A small network was shown many inputs. Here are its activations along a few directions, one row for each input.
Each table varies a few parts of the input and shows all the possible inputs, shuffled.
A made-up example of a description, with smaller parts first: one of 3 separate values, together with either a single point or one of 9 places around a ring or (one of 4 places along a line, together with one of 8 places around a ring).
Shared parts are said once, and a part with two or three values counts as separate values.
In the rows, 128 means zero.

Other details of the inputs shift rows strongly along two fixed directions, in all tables alike. That doesn't count.

A family of inputs:
row 1: [119 127 121 133 134 114 130 113 141 143 120 127 135 130]
row 2: [123 139 120 129 134 108 135 110 142 135 117 124 132 132]
row 3: [129 123 129 137 128 122 129 121 144 141 124 124 124 129]
row 4: [132 154 124 131 164 169 123 151  95 111 160 139 137 136]
row 5: [124 135 117 131 131 108 136 115 139 136 116 122 135 134]
row 6: [122  66 133  43 104 123  95 125 101  93 107 152 120 130]
row 7: [129 132 139 141 116 126 132 128 135 135 120 116 120 124]
row 8: [126 132 121 134 130 110 127 121 143 139 119 123 129 133]
row 9: [130 135 138 140 115 123 134 129 134 131 119 112 120 126]
row 10: [131 108 130 145 116 133 135 127 134 147 126 128 132 126]
row 11: [140 168 103 118 175 145 118 151 102 100 155 138 137 150]
row 12: [136 114 131 145 115 130 131 131 138 142 126 123 123 127]
row 13: [122 128 119 134 131 109 132 118 138 139 118 123 137 133]
row 14: [124 128 136 141 116 126 138 125 131 135 119 116 129 125]
row 15: [126 133 140 140 119 126 131 124 137 135 121 117 118 123]
row 16: [108  77 149  15  84 113  87 131  88  58 108 150 115 104]
row 17: [138 122 130 141 115 128 135 128 139 139 123 123 120 127]
row 18: [133 113 134 144 119 133 128 126 141 146 128 128 122 124]
row 19: [137 126 133 140 118 128 133 123 142 138 124 125 117 126]
row 20: [135 166 106 119 178 147 115 145 105 105 159 143 134 148]
row 21: [141 158 111 123 175 161 124 147  99 106 163 145 139 145]
row 22: [113 126 137 145 109 117 135 137 130 131 132 119 141 104]
row 23: [131 142 136 137 115 121 137 126 135 127 116 111 118 126]
row 24: [131 105 131 145 116 136 133 127 135 151 127 132 132 124]
row 25: [128 118 125 138 125 121 135 122 137 142 122 124 134 131]
row 26: [130 146 139 136 118 121 136 121 138 127 117 113 114 125]
row 27: [124 165 122 129 168 166 119 166  86  96 182 148 146 120]
row 28: [126 155 122 131 165 170 117 177  81  99 183 148 153 119]
row 29: [127 134 119 133 130 107 129 121 142 135 118 119 130 135]
row 30: [132 119 132 140 119 131 137 119 138 142 125 129 126 125]
row 31: [109 124 141 143 113 122 132 132 134 136 134 125 139 100]
row 32: [127 140 139 138 119 123 133 121 138 131 120 116 115 125]
row 33: [136 111 133 145 115 133 130 131 139 147 127 127 123 125]
row 34: [128 106 132 144 120 137 131 122 137 150 128 132 130 123]
row 35: [135 132 124 135 124 116 136 123 142 133 119 119 123 133]
row 36: [142 159 112 125 176 160 118 151 103 107 165 144 130 146]
row 37: [124 126 138 141 117 129 137 125 131 139 120 120 129 123]
row 38: [133 124 125 138 124 118 132 125 141 137 121 119 126 132]
row 39: [130 125 123 135 125 119 139 119 138 138 119 123 131 131]
row 40: [127 145 121 129 132 105 131 114 146 130 116 120 124 134]
row 41: [133 119 132 142 119 130 131 123 141 142 127 128 118 126]
row 42: [125 140 138 136 119 125 140 117 134 131 118 117 123 124]
row 43: [132 121 127 138 124 121 130 125 142 142 122 124 125 130]
row 44: [134 136 128 133 126 116 134 118 145 133 120 120 120 131]
row 45: [133 115 129 142 116 131 138 124 135 143 124 127 129 126]
row 46: [126 136 135 138 116 125 142 122 131 131 117 115 126 126]
row 47: [124 116 128 137 129 125 132 117 140 146 124 128 132 128]
row 48: [140 141 117 134 166 173 122 151  98 118 168 151 136 139]
row 49: [116  87 144  48  99 125 100 120 100  85 104 143 110 125]
row 50: [122 126 120 134 132 113 131 118 139 144 119 127 137 131]
row 51: [131 159 106 119 179 150 118 142 101 109 159 147 141 147]
row 52: [125 123 126 135 129 122 135 113 140 142 123 128 128 130]
row 53: [109  72 145  16  80 113  88 138  84  58 107 149 119 105]
row 54: [123 133 122 133 133 111 126 116 145 139 120 124 128 132]
Each input here is: one of 6 places around a ring, together with either a single point or (one of 2 separate values, together with one of 4 places along a line).
The inputs of row 44 and row 35 match in every part but the place on the ring of 6. If row 2 is changed in the same way as row 44 into row 35, which row does it become?
Answer: row 5
Which other rows does row 1 become when the place on the line of 4 takes its other values? List them by row number.
Answer: row 4, row 34, row 47
Which other rows agree with row 50 in the place on the ring of 6? List them by row number.
Answer: row 6, row 7, row 8, row 24, row 28, row 33, row 37, row 43
Which other rows does row 23 become when the place on the ring of 6 takes its other values? List them by row number.
Answer: row 7, row 9, row 15, row 26, row 32
Which other rows does row 36 become when the choice among 2 separate values takes its other values? List them by row number.
Answer: row 52
Start at row 42 and move only the place on the line of 4, one step at a time. The first step leads to row 30. Which rows follow, in order?
Answer: row 21, row 2
Which other rows does row 3 become when the choice among 2 separate values takes its other values? List them by row number.
Answer: row 47

A family of inputs:
row 55: [122 166 118 108 155 117 121 125 123 106 130 128 124 140]
row 56: [119 140 141 180 112 122 161 102 159 165 120 108 129 112]
row 57: [139 130 115 115 157 142 119 122 125 129 133 143 120 154]
row 58: [126 131 137 184 116 111 148 119 170 170 127 109 133 112]
row 59: [116  58 159  28  65 110  95 116 110  85  82 138  96 112]
row 60: [125 126 134 127 138 149 119 139 113 119 145 132 132 123]
row 61: [129 159 106 110 154 111 121 132 124 104 129 127 133 142]
row 62: [119 129 129 126 138 147 121 135 108 124 142 139 139 121]
row 63: [130 163 113 108 155 113 119 126 125 105 131 128 128 140]
row 64: [120 126 128 126 137 143 123 140 106 124 141 139 144 125]
row 65: [126 124 132 128 137 144 121 144 111 120 144 132 137 127]
row 66: [134 136 136 126 131 148 128 145 107 115 135 127 130 130]
row 67: [127 140 136 180 113 114 159 107 166 165 124 113 130 112]
row 68: [123 165 118 110 153 121 121 122 119 105 128 125 128 142]
row 69: [132 138 136 179 108 115 158 123 158 164 116 101 130 118]
row 70: [133 138 133 180 108 116 156 124 162 163 116 103 130 118]
row 71: [132 133 129 185 107 113 150 126 164 165 121 107 126 119]
row 72: [124 124 120 125 137 137 123 143 109 125 144 140 145 124]
row 73: [130 131 124 123 135 142 133 136 111 116 144 136 135 126]
row 74: [139 129 115 117 155 147 120 119 121 128 130 139 123 155]
row 75: [118  64 156 101  43  74 122  94 168 141  69 114  98 104]
row 76: [145 123 102 117 156 136 119 129 126 127 132 142 129 155]
row 77: [132 133 131 184 107 112 152 124 160 166 121 105 126 119]
row 78: [126 128 124 125 138 139 118 140 114 124 146 144 140 121]
row 79: [128 135 139 185 106 117 151 121 157 165 118 105 126 121]
row 80: [133 133 133 130 130 151 120 141 110 116 141 131 121 127]
row 81: [145 123 105 117 156 135 122 128 122 128 132 139 128 155]
row 82: [126 133 132 124 135 147 132 134 108 115 141 136 135 128]
row 83: [118 129 129 124 140 144 121 138 111 125 145 143 136 120]
row 84: [109  63 162 100  42  77 124  91 166 143  65 112  93 102]
row 85: [125 136 134 122 137 148 131 131 113 116 145 139 126 122]
row 86: [124 127 134 126 140 145 119 143 117 120 147 136 128 122]
row 87: [130 121 123 126 138 140 119 149 118 120 146 134 138 126]
row 88: [123 161 117 111 154 116 124 128 117 105 127 124 132 145]
row 89: [133 138 137 125 131 153 126 140 109 115 136 127 124 126]
row 90: [128 159 109 110 154 111 124 130 120 105 129 124 133 142]
row 91: [148 128 109 115 157 137 116 123 128 128 134 142 124 153]
row 92: [130 130 122 123 135 143 131 138 115 115 143 138 135 126]
row 93: [124 124 117 125 137 138 121 145 113 124 144 142 145 124]
row 94: [121  39 137  14  83  97  89  96 117  94  68 146 101 144]
row 95: [124 127 132 183 115 110 152 122 164 171 125 105 138 115]
row 96: [141 137 133 124 132 145 124 145 115 114 140 131 125 126]
What is each input in this table made of?
Answer: one of 6 places around a ring, together with either one of 2 separate values or one of 5 places around a ring
The inputs of row 76 and row 81 match in every part but the place on the ring of 6. If row 61 is changed in the same way as row 76 into row 81, which row does it become?
Answer: row 90
The inputs of row 89 and row 59 match in every part but the place on the ring of 6. If row 62 is changed in the same way as row 89 into row 59, which row does it become?
Answer: row 83
Which other rows does row 68 become when the choice among 2 separate values takes its other values? List them by row number.
Answer: row 74
Start at row 60 and move only the place on the ring of 6, one step at a time. The first step leads to row 86. Which rows follow, in order?
Answer: row 58, row 87, row 95, row 65
Start at row 56 and move only the place on the ring of 6, one step at a time. The first step leads to row 82. Which rows follow, in order?
Answer: row 73, row 92, row 67, row 85
